A small network was shown many inputs. Here are its activations along a few directions, one row for each input.
In each table, some parts of the input vary, and every possible input appears once, in random order.
A made-up example of a description, with smaller parts first: one of 8 places around a ring, together with either a single point or one of 11 places along a line or (one of 3 separate values, together with one of 6 places along a line).
Shared parts are said once, and a part with two or three values counts as separate values.
In the rows, 128 means zero.

Other details of the inputs shift rows strongly along two fixed directions, in all tables alike. That doesn't count.
These rows show it; all are for the same input, with only those details redrawn:
[128 138  84 128 208  93 158  97 176 103 110 161 132  36  97]
[129 135  87 127 206  92 157  97 176 105 108 155 132  41  98]
[129 138  85 128 207  93 158  97 176 103 110 160 132  37  97]
[143  56 150  96 166  95 103  97 192 123  89  22 127 179  97]
[131 173 120 122 119 136 124 179  96 143 118 138 113 103 106]
[138 135 147 108  98 137 101 180 104 151 107  77 110 168 106]
[131 176 117 124 119 136 125 180  95 142 119 144 112  98 106]
[135 138 128 114 138 122 124 151 127 135 110 107 118 118 104]

Rows:
r1: [129 117 142 103 133 123 112 143 118 134  98 126 118 113 102]
r2: [133 170  78 167 204  99 169  61 167  84 142 151 147  61 123]
r3: [114 143 153 135  88 154 126 144  94 129 133 201 123 116 146]
r4: [114 136 152 134  90 157 130 148  96 132 134 202 121 120 149]
r5: [138 137 154 153  76 152 118 136 108 133 142  90 127 199 156]
r6: [141  71 119 118 175 109 132  94 187 120 109  27 127 181 110]
r7: [141 141 109 152 137 146 158 134 127 127 147 111 130 148 137]
r8: [138 151 160 153  71 142 105 125 105 127 137  80 129 200 152]
r9: [115 121 108 155 184 120 164  55 178  85 136 210 148  59 149]
r10: [126 131 145 106 132 115 104 135 112 127  99 124 119 104  98]
r11: [123  99 170 103  89 153 100 173  96 146 107 130 117 166 130]
r12: [140 133 122 128 105 149 124 176 104 152 124  67 109 188 120]
r13: [100  78  53  98 180  69 154  87 178 148 182 202 159  33 143]
r14: [133 181  95 145 125 145 145 171  95 140 134 133 111 116 118]
r15: [123  36 181 108 139 110 103  57 187 103 106  86 140 184 135]
r16: [132 159 128 166 112 130 134 102 124 108 141 128 138 138 149]
r17: [121 137 150 144 112 141 121 102 125 109 134 158 139 133 153]
r18: [146 149 135 143 105 157 139 157 103 145 146  85 124 189 142]
r19: [114 152 160 134  84 146 115 135  92 124 131 189 125 118 143]
r20: [118 137 153 117 105 146 109 166  90 137 115 173 119 113 127]
r21: [120 151 139 148  93 166 138 141  98 128 143 194 130 126 162]
r22: [127 156 138 111 111 134 111 171  84 140 108 156 112  95 105]
r23: [126 133  86 177 189 116 185  62 178  90 146 184 144  67 149]
r24: [132 189 106 142 118 138 131 161  92 133 130 114 115 120 113]
r25: [147  79 133 134 167 114 134  71 186 109 126  29 142 197 127]
r26: [115 144  69 143  80 122 159 145 105 183 223 152 153 131 187]
r27: [116 157 158 119 100 135  96 154  84 128 112 166 122 105 120]
r28: [136 129 137 108 104 145 117 188 102 155 111  93 109 157 110]
r29: [119 167 143 150  89 158 128 131  95 121 140 188 133 118 155]
r30: [102 124  87 121  72 128 137 144 102 175 212 177 155 128 189]
r31: [118 156 147 123 103 140 106 158  87 128 114 184 121  93 119]
r32: [121   6  99  56 146  68 115 107 183 170 158  52 148 158 129]
r33: [134 143 119 120 143 124 131 153 126 132 115 124 116 103 104]
r34: [123  42 188 108 137 105  94  51 186 100 104  76 141 185 133]
r35: [131 174 125 168  91 150 139 134  99 123 148 147 130 139 155]
r36: [132 161 117 169  95 159 152 144 102 129 151 159 128 140 159]
r37: [132 152  79 162 201 108 182  69 169  90 141 144 149  70 128]
r38: [130 113 138 103 135 126 117 148 120 136 100 133 116 112 104]
r39: [134 152  69 168 208 111 185  74 172  92 146 164 143  63 127]
r40: [139 194 113 159 114 145 144 145  92 126 150 129 127 131 135]
r41: [118 148 150 119 104 142 107 162  88 132 115 179 119 103 124]
r42: [127  92  90  76  79 115 114 194 111 204 190  67 130 167 134]
r43: [113 137 119 154 177 109 147  40 171  75 131 191 154  59 142]
r44: [100 107 100 104  65 120 125 147 102 183 204 181 145 128 173]
r45: [132 165  78 166 203 102 172  63 167  85 142 149 148  63 124]
r46: [109 114 120 142 177 106 150  56 173  83 124 215 144  51 132]
r47: [130 183 125 169  90 146 136 130  96 120 147 149 131 133 153]
r48: [127 161 134 114 111 133 111 169  84 137 108 162 113  87 102]
r49: [132 174 127 121 116 132 118 175  95 142 116 128 114 108 105]
r50: [134 139  93 138 146 139 155 153 127 137 127 113 116 129 119]
r51: [121 100 184 117  70 155 103 146 102 139 123 135 121 189 149]
r52: [128 150  86 131 208  87 151  92 173  97 111 160 133  28  95]
r53: [119 116 147 116 130 130 109 136 122 122 109 162 124 110 120]
r54: [136 128 125 113 140 128 130 157 131 140 110 110 117 123 107]
r55: [132 168 101 141 141 124 136 136 119 125 124 104 120 116 113]
r56: [128  44 165 122 144 125 119  58 192 103 117  85 147 191 152]
r57: [140 135 152 107  97 136  96 178 106 150 107  70 111 174 106]
r58: [124 100 173 102  88 151  95 171  98 145 106 125 117 171 129]
r59: [120 124  19 142 194  78 199  78 177 150 224 157 162  55 157]
r60: [140 140 128 128 102 144 115 170 103 148 122  58 111 191 118]
r61: [131 176 117 124 119 136 125 180  95 142 119 144 112  98 106]
r62: [134 138 123 164 115 142 146 114 131 117 145 135 133 145 153]
r63: [141  31 169  85 162 100  94  93 185 124  82  39 124 174  96]
r64: [120 169 156 147  85 151 113 124  94 119 139 167 135 132 155]
r65: [140 189 103 160 122 153 159 155  96 135 153 150 124 126 140]
r66: [110 120 115 128 192  95 132  74 166  87 104 195 142  36 109]
r67: [134 137 129 162 113 140 142 112 130 118 144 125 134 151 153]
r68: [120 137 155 142 110 140 117  99 125 109 132 150 139 137 152]
r69: [132 185 102 143 120 141 137 165  93 136 132 120 114 119 115]
r70: [130  39  69  90 159  76 141 105 192 172 187  17 144 180 144]
r71: [132 182 100 143 121 143 139 167  94 137 132 122 113 120 116]
r72: [144  40 139  95 170 106 120 110 196 130  92  36 123 182 101]
r73: [126  30 169  93 158 108 100  85 184 115  89  80 134 170 116]
r74: [114 122 114 151 180 117 159  50 175  83 132 197 152  65 148]
r75: [129 137 136 108 114 143 122 181  89 148 110 158 109 105 110]
r76: [137 131 143 108 101 141 108 184 104 153 109  83 110 165 108]
r77: [114 160 165 134  82 141 107 129  90 120 129 182 127 118 140]
r78: [125 114 182 103  83 142  81 161  95 140 103 114 120 170 124]
r79: [133 171  91 144 126 151 152 178  97 144 135 136 110 119 120]
r80: [126 120 175 132  72 161 103 135 105 132 132 121 129 195 160]
r81: [135 125 171  96  89 133  84 167  91 146  97  91 112 158 104]
r82: [140  31 162  85 165 102 102  97 184 125  83  52 123 169  98]
r83: [142  19 164  84 165 106 104 101 188 128  85  47 121 177 100]
r84: [114 145 154 135  87 152 124 142  94 127 132 198 123 117 145]
r85: [139 188 113 158 113 148 145 147  93 127 150 126 128 135 135]
r86: [138 121 139 107 103 147 115 190 106 156 111  87 108 168 111]
r87: [122  45 189 109 136 103  92  49 185  99 104  74 141 184 132]
r88: [138  68 152 143 142 110 122  52 189  98 122  39 148 201 145]
- Changing only one part turns r66 into r49. The same change can be made to r78. Which row results? => r61
- Changing only one part turns r9 into r73. The same change can be made to r21. Which row results? => r11
- Changing only one part turns r80 into r38. The same change can be made to r64. Which row results? => r81
- What is each input in this table made of? => one of 8 places around a ring, together with either a single point or one of 10 places along a line
- List by row number the other rows that have the place on the ring of 8 in common with r84. => r3, r4, r15, r19, r34, r44, r46, r51, r77, r87
- A walk changes only the place on the line of 10. It starts at r36 and steps to r23. List the rest of the walk in order. => r62, r67, r5, r35, r88, r47, r16, r8
- A walk changes only the place on the ring of 8. It starts at r59 and steps to r70. List the rest of the walk in order. => r42, r32, r13, r44, r30, r26

Rows:
r89: [132 104 151 126  88 139 111 130 122 143 143  75 132 204 149]
r90: [130  95 170 125  78 143 101 121 123 137 137  79 134 215 155]
r91: [139  64 166  96 139 114  95 114 163 127  90  39 123 190 105]
r92: [125 124 142 137  98 140 123 122 119 131 146 125 135 161 152]
r93: [119 166 103 154 124 135 153 123 113 123 158 191 136  87 150]
r94: [122 121  92 131 221  91 159  73 185  89 105 180 136  26 101]
r95: [130 128 177 110  83 150  91 167  91 140 101 111 113 169 119]
r96: [133  62 118 126 171  97 137  59 200 113 136  65 147 162 136]
r97: [121  96 102 145 188  98 158  45 194  94 141 151 152  89 142]
r98: [137 130 157 105  89 144  96 184  92 153 107  78 109 178 110]
r99: [140  98 106 100 170 101 128 134 160 140 111  59 121 134  93]
r100: [135 141 150 110  95 144 103 181  91 149 109 101 110 157 111]
r101: [124 170 109 148  99 145 143 152  93 141 160 163 130 119 150]
r102: [124  99  92 144 192  96 162  51 194  99 144 142 151  88 138]
r103: [127 148 156 119  98 147 107 166  90 135 107 146 114 130 118]
r104: [117 214 107 145 123 148 146 175  70 124 124 248 115  26 117]
r105: [132 133 163 111  91 146  98 171  93 142 105 108 112 161 115]
r106: [124 207  46 156 132 132 179 169  92 151 182 194 128  54 139]
r107: [133  51 156 103 178  98 110  72 195 103  86  68 133 151 104]
r108: [129 149 145 119 107 142 112 167  95 137 109 137 114 126 114]
r109: [129 147 126 137  86 146 128 154  98 148 155 119 128 162 149]
r110: [129 152 123 123 134 130 128 154 111 130 112 149 117  96 108]
r111: [121 178 107 153 103 145 148 145  93 134 161 188 132  99 152]
r112: [120  95 107 146 186  99 156  42 194  91 140 155 153  90 143]
- What is each input in this table made of? => one of 2 separate values, together with either a single point or one of 11 places along a line
- Changing only the choice among 2 separate values turns r112 into r103. The same change can be made to r97. Which row results? => r107

Rows:
r113: [134 125 125 140 113 140 135 136 126 136 144 103 130 168 144]
r114: [135 109 122 143 154 112 141  81 166 108 133  97 140 141 133]
r115: [130 107 106 118 157 106 136 111 160 130 133 100 135 123 119]
r116: [120  93 127 114 147 102 118  97 156 124 127 122 136 116 126]
r117: [117 183 117 140 121 145 143 165  89 125 123 226 117  52 123]
r118: [131 139 151 131  52 169 115 184  73 161 150 119 120 194 157]
r119: [135  90 122 120 175 117 137 107 169 115 104  95 125 135 109]
r120: [137 139 152 112  74 136  95 172  90 158 131  64 119 189 126]
r121: [125  81 117 109 157 104 131  99 167 130 132 110 137 125 125]
r122: [125 105 137 137 151 113 129  70 165 104 129 112 142 138 137]
r123: [128 145 134 132 147 126 125 119 130 111 105 155 126  92 111]
r124: [117 201 104 138 120 126 135 150  83 129 144 206 129  51 126]
r125: [122 117 128 138 131 127 134  98 145 115 138 150 138 122 146]
r126: [130 178 111 141 142 136 145 148 108 119 114 169 117  76 113]
r127: [135 107 167 106  79 160 102 183  93 155 113  91 109 196 124]
- Changing only one part turns r121 into r127. The same change can be made to r116. Which row results? => r117
- What is each input in this table made of? => one of 3 separate values, together with one of 5 places around a ring
- Change only the choice among 3 separate values in r114. List by row number the other rows that result. => r120, r126
- Change only the place on the ring of 5 in r113. List by row number the other rows that result. => r114, r118, r122, r125
